A small network was shown many inputs. Here are its activations along a few directions, one row for each input.
In each table, some parts of the input vary, and every possible input appears once, in random order.
Descriptions start from the smaller parts, as in this example, which fits no table here: line(4) and (point or ring(9) or (values(3) and ring(8))).
Shared parts are said once, and a part with two or three values counts as separate values.
In the rows, 128 means zero.

Other details of the inputs shift rows strongly along three fixed directions, in all tables alike. That doesn't count.

A family of inputs:
row 1: [140 155 146 151  96 140  96 159 147 109 123]
row 2: [145 140 133 184 107 134  67 180 115  96 148]
row 3: [110 130 120 109 142  98 101 159 167  69  92]
row 4: [132  84  87  90 164 109 150 137 109 106 113]
row 5: [133 127  96 167 114 139  89 142  85 128 159]
row 6: [197 126 193 169  65 145 108 150 159 140 183]
row 7: [130  88  71 120 155  95  83 171 138  75 124]
row 8: [122  83  79 121 152 106  92 194 136 103  80]
row 9: [ 98 128 139 103 177 104 158 115 142  84 130]
row 10: [112  87  78 129 155  91  68 162 156 101 102]
row 11: [145 109 138  55 140 117 199 106 168 126  98]
row 12: [130 127 139  62 176 112 230  87 106 136 112]
row 13: [122 110  63 113 124 136  94 138  96 126 110]
row 14: [ 89 112 104 137 150 126 113 116 126 136 127]
row 15: [132 147 179 192  55 163  79 146 156 121 164]
row 16: [107 123 111  80 147 100 151 105 154 110 106]
row 17: [119 100 103 117 155  84 105 154 151  76 127]
row 18: [144 106 184 115 130 107 156 115 209  96 164]
row 19: [143 131 118 178  59 181  91 148  78 155 140]
row 20: [ 96 117 118 115 155 135 162  65 120 168 138]
row 21: [124 158 139 111 118 165 184  89  70 165 111]
row 22: [104 123 130 141 143 123 123 124 121 101 153]
row 23: [169 167 228 164  49 145 128 123 193 140 163]
row 24: [ 84 119  90 125 158 134 146  80  71 134 156]
row 25: [127 132 110 126 147 115 129 134 110 111 136]
row 26: [138 119 121 113 143 117 142 112 153 153 123]
row 27: [181 137 204 136  92 128 142 143 200 156 141]
row 28: [111 138 176 114 148 119 173  95 175 142 131]
row 29: [145 147 160 215  78 145  52 169 111 109 170]
row 30: [118 152 138 128 137 132 170  67  78 157 159]
row 31: [151 139 140 128  91 147 133 103 144 150 144]
row 32: [140 131 161  96 111 118 164  83 177 137 134]
row 33: [102 107  89 135 159  90  71 174 149  91  95]
row 34: [128 120 108  93 137 106 111 174 161  84  90]
row 35: [168 146 185 143 110 127 125 160 147 111 145]
row 36: [137 154 147 105 120 135 146 130 134 125 108]
row 37: [139 151 165 111 132 151 214  76 100 198 122]
row 38: [108 124  94 166 122 133  83 125  95 156 134]
row 39: [176 135 197 112 119 107 156 153 189 106 143]
row 40: [129 148 157  87 172 102 182 113 173 131  98]
row 41: [121 152 111 139 106 149 116 120 100 140 129]
row 42: [128 134 174 114 100 146 168  67 167 147 155]
row 43: [129 147 123 162 118 143 108 129 108 160 132]
row 44: [113 127  71 131 120 135  92 140 105 120 117]
row 45: [154 149 144 159  64 169 106 128 109 163 151]
row 46: [137 129 121 169 115 152 102 163  61 121 132]
row 47: [150 106 149 125 126  96 121 135 179  97 152]
row 48: [110 138  83 140 109 173 125 118  36 158 115]
row 49: [105 150  86 145 147 159 117 112  33 178 112]
row 50: [ 93 144 127 117 119 157 169  54  99 162 147]
row 51: [ 77 152 112 151 152 159 137  79  65 169 134]
row 52: [ 59 142  72 126 152 151 118  95  57 124 115]
row 53: [128 110 107  95 154 136 183  87  95 180 108]
row 54: [139 101 100 104 153  94 112 173 142  85 119]
row 55: [130  81  81 118 151 102 100 193 121  75 106]
row 56: [138 116 120 137 132 110  97 164 170 121 116]
row 57: [134 138 183 103 156  85 153 138 214 104 101]
row 58: [135 106 110  80 164 104 153 121 152 143 102]
row 59: [149 152 147 178  89 164 102 136  95 180 145]
row 60: [125 128 122 128 148 134 136 151 106 136  89]
Each input here is: values(3) and line(4) and line(5).
The inputs of row 19 and row 45 match in every part but the line(5) part. If row 12 is changed in the same way as row 19 into row 45, which row does it become?
Answer: row 39
The inputs of row 6 and row 18 match in every part but the line(5) part. If row 59 is changed in the same way as row 6 into row 18, which row does it become?
Answer: row 28
Which other rows does row 49 become when the values(3) part takes its other values? List them by row number.
Answer: row 35, row 36
Start at row 10 and move only the line(4) part, one step at a time. The first step leads to row 38. Which rows follow, in order?
Answer: row 33, row 57
